Each row below holds a small network's activations on one input, seen along a few directions.
In each table, some parts of the input vary, and every possible input appears once, in random order.
A made-up example of a description, with smaller parts first: one of 8 places around a ring, together with either a single point or one of 11 places around a ring or (one of 3 separate values, together with one of 6 places along a line).
Shared parts are said once, and a part with two or three values counts as separate values.
In the rows, zero is written as 128.

Other details of the inputs shift rows strongly along two fixed directions, in all tables alike. That doesn't count.

A family of inputs:
R1: [136 106 128 144  96 137 107  99 185 107 116  81 154]
R2: [ 98 151 179 192 164 117 113  99 161 159 123 128 130]
R3: [108 187 122  89 181 111 158 171  28 153 120 213  87]
R4: [140  95 107  92  83 135 130 134 146 105 105 100 147]
R5: [116 147 176 197 177 135 132 100 150 151 158 123 116]
R6: [ 97 153 179 189 167 122 116  97 167 154 128 138 132]
R7: [143 104 109 160 102 136 114  88 162  97 153  76 145]
R8: [171 107  96 100  94 138 140 145 147 105 145 103 135]
R9: [129 105  88  89  86 126 118 129 128  97 109 122 148]
R10: [102 154 143  82 174 105 138 176  31 169  90 222  91]
R11: [107 126 165 190 147 128 117 104 180 151 126 108 138]
R12: [130 113 132 138  96 131 116 106 202 111 139  91 160]
R13: [108 151 163 211 187 123 117  78 131 153 145 121 116]
R14: [120 169 137  87 187 110 153 185  21 163 119 203  81]
R15: [139 120  87  88  88 122 137 143 147 106 110 129 146]
R16: [156 133  90  81  87 136 144 161 109 108 128 114 122]
R17: [ 98 154 142  74 186 105 137 172  28 164  86 215  94]
R18: [132 108 105  77  89 133 136 153 149 109 123 124 146]
R19: [100 187 137  77 179 119 151 177  29 152 132 211  83]
R20: [127 113 160 193 159 132 106  85 148 135 161 101 126]
R21: [144 109 104 100  69 136 123 133 148 108 106 110 148]
R22: [100 132 182 193 160 125 114  95 151 161 122 134 128]
R23: [113 170 135  78 193 116 149 185  29 158 134 213  86]
R24: [152 113  92  76  95 146 144 151 100 108 125 111 120]
R25: [ 96 135 185 191 189 113 109 102 167 163 143 143 132]
R26: [133 118  87  85  91 123 133 145 147 104 119 129 155]
R27: [111 164 178 206 183 133 122  96 149 151 155 129 114]
R28: [138  93  97  68  94 125 120 152 112 106 107 131 139]
R29: [129 100  99  66  87 134 125 154 111 103 104 127 139]
R30: [138 123  84  75  86 112 139 158 120 111  99 133 137]
R31: [158 126  93  83  81 143 140 149 100 106 126 121 123]
R32: [ 87 169 146  76 174 110 154 183  44 162  94 220  93]
R33: [152 101 103  89  89 123 132 149 158 109 117 118 146]
R34: [162 120  82 110  85 132 141 134 140 104 137  96 139]
R35: [100 135 182 206 184 135 113  86 127 148 156 121 113]
R36: [102 149 181 199 186 132 125 100 149 159 169 127 116]
R37: [163  94 122 153 112 140 119 100 168 112 149  71 139]
R38: [105 150 180 203 181 133 105  84 126 142 152 122 118]
R39: [153 119  83  99  88 131 139 134 145  98 152 104 142]
R40: [108 132 177 193 175 113 112 105 163 164 127 131 129]
R41: [139 114  83  81  80 122 134 145 116 112  98 137 140]
R42: [155 101 125 162  95 151 127 103 169 114 150  76 137]
R43: [156 116  96  95  88 142 146 154 126 112 135 102 125]
R44: [171 103  95  98  92 139 135 145 116 112 135 113 128]
R45: [125 101 129 146  93 137 101  95 180 103 125  85 157]
R46: [153 113 123 155 101 147 119  95 168 103 145  68 141]
R47: [137 109  88  88  88 123 128 130 132 105 100 118 142]
R48: [112 151 165 218 176 124 120  80 132 158 149 131 119]
Description of these inputs: one of 2 separate values, together with one of 4 places along a line, together with one of 6 places along a line.
Question: The inputs of R34 and R48 match in every part but the place on the line of 6. If R40 is changed in the same way as R34 into R48, which row does it become?
Answer: R10
Question: Change only the choice among 2 separate values in R24. List by row number the other rows that result.
Answer: R4
Question: A walk changes only the place on the line of 6. It starts at R45 and steps to R1. List the rest of the walk in order.
Answer: R21, R2, R6, R12
Question: Change only the choice among 2 separate values in R36. List by row number the other rows that result.
Answer: R18

A family of inputs:
R49: [122 140 139 127 128 138 133 130 148 121 143 113 127]
R50: [151 146  94  82 118 116 147 158 105 117 124 144 124]
R51: [133 147 127 145 118 135 137 121 159 124 134 104 131]
R52: [ 83 140 136 106 128  97 120 140 138 146  62 179 148]
R53: [162 117  92  49  78 143 155 182 113 105 118 116 122]
R54: [131 134  96  95 113 127 143 140  72 120 112 150 119]
R55: [135 117 133 188 100 143 107  73 189 110 131  57 149]
R56: [160 100  87  58  68 142 133 164  90 103 111 123 126]
R57: [121 140 115 127 141 117 130 126  85 134 117 144 117]
R58: [101 167 196 185 201 123 130 127 108 182 146 172  99]
R59: [ 95  96 146 143 105 117  98  99 222 124  97 112 176]
R60: [120 130 144 115 140 135 127 137  86 138 109 135 106]
R61: [121 105 143 191 138 133 101  77 175 121 152  83 144]
R62: [162  90 124 165 105 141 125 111 209 119 157  65 152]
R63: [144 140 119 146 104 133 135 120 161 122 146 110 140]
R64: [137 109 123 135 124 129 109 103 139 108 138 104 140]
R65: [139 113  84  48  76 144 132 157  93  88 110 116 129]
R66: [143 143  91  88 110 127 159 159 102 120 129 149 124]
R67: [160  90  80  60  76 142 142 161  89 104 113 126 127]
R68: [133 131 135 119 145 130 149 153 107 146 137 153 112]
R69: [149 117 121 188 112 130 124  90 212 118 159  70 153]
R70: [ 79 154 181 185 205 122 117  99  87 162 139 171 105]
R71: [148  82 137 186 115 139 106  83 187 122 144  63 147]
R72: [126  89  97  36  66 112 128 175 143 118  61 150 153]
R73: [119 142 126 112 153 122 139 149 110 135 145 152 118]
R74: [ 95 151 161 147 168 128 116 116  85 146 132 163 110]
R75: [129 125 140 121 159 119 120 135  82 142 116 150 108]
R76: [149 108 123 189 111 129 101  70 190 106 139  65 154]
R77: [135 139 107  75 109 135 143 166 106 115 139 150 124]
R78: [ 94 172 184 174 219 109 124 117 110 166 152 173 104]
R79: [ 96 171 156 159 174 118 123 117  70 159 119 176 101]
R80: [135 119 121 137 118 138 135 124 162 115 158 112 140]
R81: [116 158 169 142 200 111 135 145  91 168 134 176  96]
Question: What is each input in this table made of?
Answer: one of 3 separate values, together with either a single point or (one of 2 separate values, together with one of 5 places along a line)
Question: The inputs of R67 and R70 match in every part but the choice among 3 separate values. If R56 is changed in the same way as R67 into R70, which row does it become?
Answer: R74
Question: Change only the choice among 2 separate values in R57. List by row number the other rows that result.
Answer: R69
Question: Change only the choice among 2 separate values in R70. List by row number the other rows that result.
Answer: R80
